A small network was shown many inputs. Here are its activations along a few directions, one row for each input.
Each table varies a few parts of the input and shows all the possible inputs, shuffled.
A made-up example of a description, with smaller parts first: ring(5) and (point or ring(11) or (values(3) and line(4))).
Shared parts are said once, and a part with two or three values counts as separate values.
In the rows, zero is written as 128.

Other details of the inputs shift rows strongly along two fixed directions, in all tables alike. That doesn't count.

A family of inputs:
x1: [ 91 160 138 176 156 142 134 135 135 151  93 158]
x2: [116 148 148 193 140 117 116 145 125 144 110 145]
x3: [125 147 150 190 148 114 117 151 134 145 107 149]
x4: [137 131 145  75 102 124 155 136  92  93 145  99]
x5: [157  54  34  70 106 116 113  79 170 128 193 106]
x6: [118 145 165 178 130 129 105 137 133 149  96 152]
x7: [120 161 153 185 147 119 108 141 134 145 111 138]
x8: [120 148 146 190 153 119 113 151 122 140 110 149]
x9: [136 119 146  85 113 115 167 145  94 101 137 101]
x10: [139 126 163  74 104 129 155 139  98  84 142  98]
x11: [ 95 158 138 173 149 149 132 141 133 150  97 165]
x12: [ 96 160 135 180 155 141 133 134 135 151  91 155]
x13: [142 135 148  76 109 125 152 141  95  87 147  99]
x14: [111 142 134  98 125 152 173 144 104 105 116 119]
x15: [140 127 150  90 116 114 169 150  97  88 149  98]
x16: [105 152 137 183 156 142 143 131 127 145  95 164]
x17: [119 138 133 116 133 141 181 134  99 101 111 121]
x18: [129  79  49  92 126 162 117  82 166 143 160 132]
x19: [163  51  38  59 116 115 113  86 167 125 192 106]
x20: [136 126 157  75 108 132 150 136  93  82 146  99]
x21: [120 145 151 188 140 114 120 147 129 150 102 148]
x22: [127 159 157 181 136 121 106 146 140 142 106 149]
x23: [137 130 144  73 108 126 154 137  86  96 140 103]
x24: [124 154 156 176 131 121 109 142 133 152  98 151]
x25: [142 132 145  71 115 127 151 141  88  89 143 102]
x26: [118 143 165 175 133 128 105 139 134 150  94 151]
x27: [142 126 150  70 104 121 157 139  97 101 133 102]
x28: [117 100  41 161 147 151  82  84 198 181 134 169]
x29: [145  72  51 146 135 129  47  75 209 174 149 156]
x30: [125 157 156 179 146 115 110 143 139 151 103 141]
x31: [120 155 156 179 138 116 113 139 135 156  99 142]
x32: [109 137 149  97 126 161 171 140  97 109 124 124]
x33: [134 129 141  74 114 121 158 133  88 100 142  93]
x34: [153  51  40  50 103 135  96  67 160 125 189 110]
x35: [109 139 129  92 128 143 177 136 105 102 118 109]
x36: [152  83  42 146 133 122  52  78 210 175 154 155]
x37: [113 148 162 183 131 132 102 135 129 143 105 149]
x38: [140  86  41 157 132 117  59  73 211 184 156 145]
x39: [118 139 139 114 134 140 182 133  95 105 115 126]
x40: [115 147 146 190 145 119 116 147 119 146 105 149]
x41: [122 157 156 182 130 121 109 142 136 149 103 150]
x42: [143 134 151  74 113 116 164 140 102  92 148  87]
x43: [120 149 147 193 148 117 113 149 131 138 115 145]
x44: [134 131 144  76 109 119 159 132  94  98 147  89]
x45: [112 136 143 103 124 164 171 143 100 106 117 115]
x46: [125 155 157 177 148 115 110 144 138 153 101 141]
x47: [170  52  32  39 106 122  98  74 175 126 191 107]
x48: [139 131 142  73 122 121 156 137  91  94 146  92]
x49: [141 123 162  70 107 129 153 138  96  89 137 102]
x50: [117 149 159 179 144 133  97 139 127 140 104 153]
x51: [139  75  50 156 124 130  50  71 210 177 153 156]
x52: [139 125 147  71 111 115 161 134 100 106 136  93]
Description of these inputs: line(4) and (values(3) or (values(2) and line(5))).
Question: The inputs of x17 and x14 match in every part but the line(4) part. If x40 is changed in the same way as x17 into x14, which row does it become?
Answer: x23
Question: Change only the line(5) part in x36. List by row number the other rows that result.
Answer: x13, x22, x25, x47
Question: Start at x32 and move only the line(4) part, one step at a time. The first step leads to x11. Which rows follow, in order?
Answer: x1, x16
Question: Change only the line(4) part in x26. List by row number the other rows that result.
Answer: x9, x27, x52
Question: Change only the values(2) part in x15. List by row number the other rows that result.
Answer: x5
Question: Change only the line(5) part in x52. List by row number the other rows that result.
Answer: x31, x33, x38, x44

A family of inputs:
x53: [140  80  55  89 132 122 103  92 126 106 191 102]
x54: [140 143 152  18 117  99 200 148  52  74 164  47]
x55: [152 124 180   7  90 151 176 152  70  32 173  76]
x56: [125 161  91 189 159 102  83 122 164 185 121 149]
x57: [114 152 202 190 133 112 176 175  66 101 106 119]
x58: [103 131 124 194 140 151  55 108 169 157 130 157]
x59: [133  99 135 185 133 149  59 119 163 164 109 192]
x60: [ 56 177 148 152 173 206 226 174  81 112  66 152]
x61: [103 165 226 147 105 153 148 169  61 110  81 151]
x62: [ 58 197 153 155 173 183 237 146  93 123  54 167]
x63: [128 114  94 225 137 114 101 123 157 159 128 164]
x64: [115 119 127 176 127 130  73  97 170 194  83 158]
x65: [140 128 102 205 171 118  63 131 155 143 132 165]
x66: [145 148 103 186 174  96  76 132 175 175 121 151]
x67: [171  96  78  39 110 130 103  90 183 121 175  96]
x68: [119 120 105 210 149  85 109 118 175 190 116 142]
x69: [150 109  67  43  96 135 107  82 170 129 171  94]
x70: [100 151 232 151 113 152 144 161  62 113  84 140]
x71: [139 137 143  36 106 123 188 153  37  42 168  73]
x72: [170  62  83  32  94 125 110  86 167 130 146 116]
x73: [150  77  72  38  80 133 117  75 153 139 144 111]
x74: [ 99 193 216 149 117 152 140 172  81  95 105 133]
x75: [143  97  76  52 106 133 104  77 169 132 172  85]
x76: [176  45  56  94 117 108 128 104 153 100 187 115]
x77: [142 118 108 203 154  78 105 136 189 177 111 158]
x78: [116 184 200 163 123  86 196 184  84 126  90 116]
Question: The inputs of x73 and x61 match in every part but one. If x75 is changed in the same way as x73 into x61, which row does it become?
Answer: x58
Question: What do these inputs look like to the network?
Answer: values(2) and (point or (values(3) and line(4)))
Question: Change only the values(3) part in x76. List by row number the other rows that result.
Answer: x57, x63
Question: Change only the line(4) part in x54. List by row number the other rows that result.
Answer: x64, x68, x75
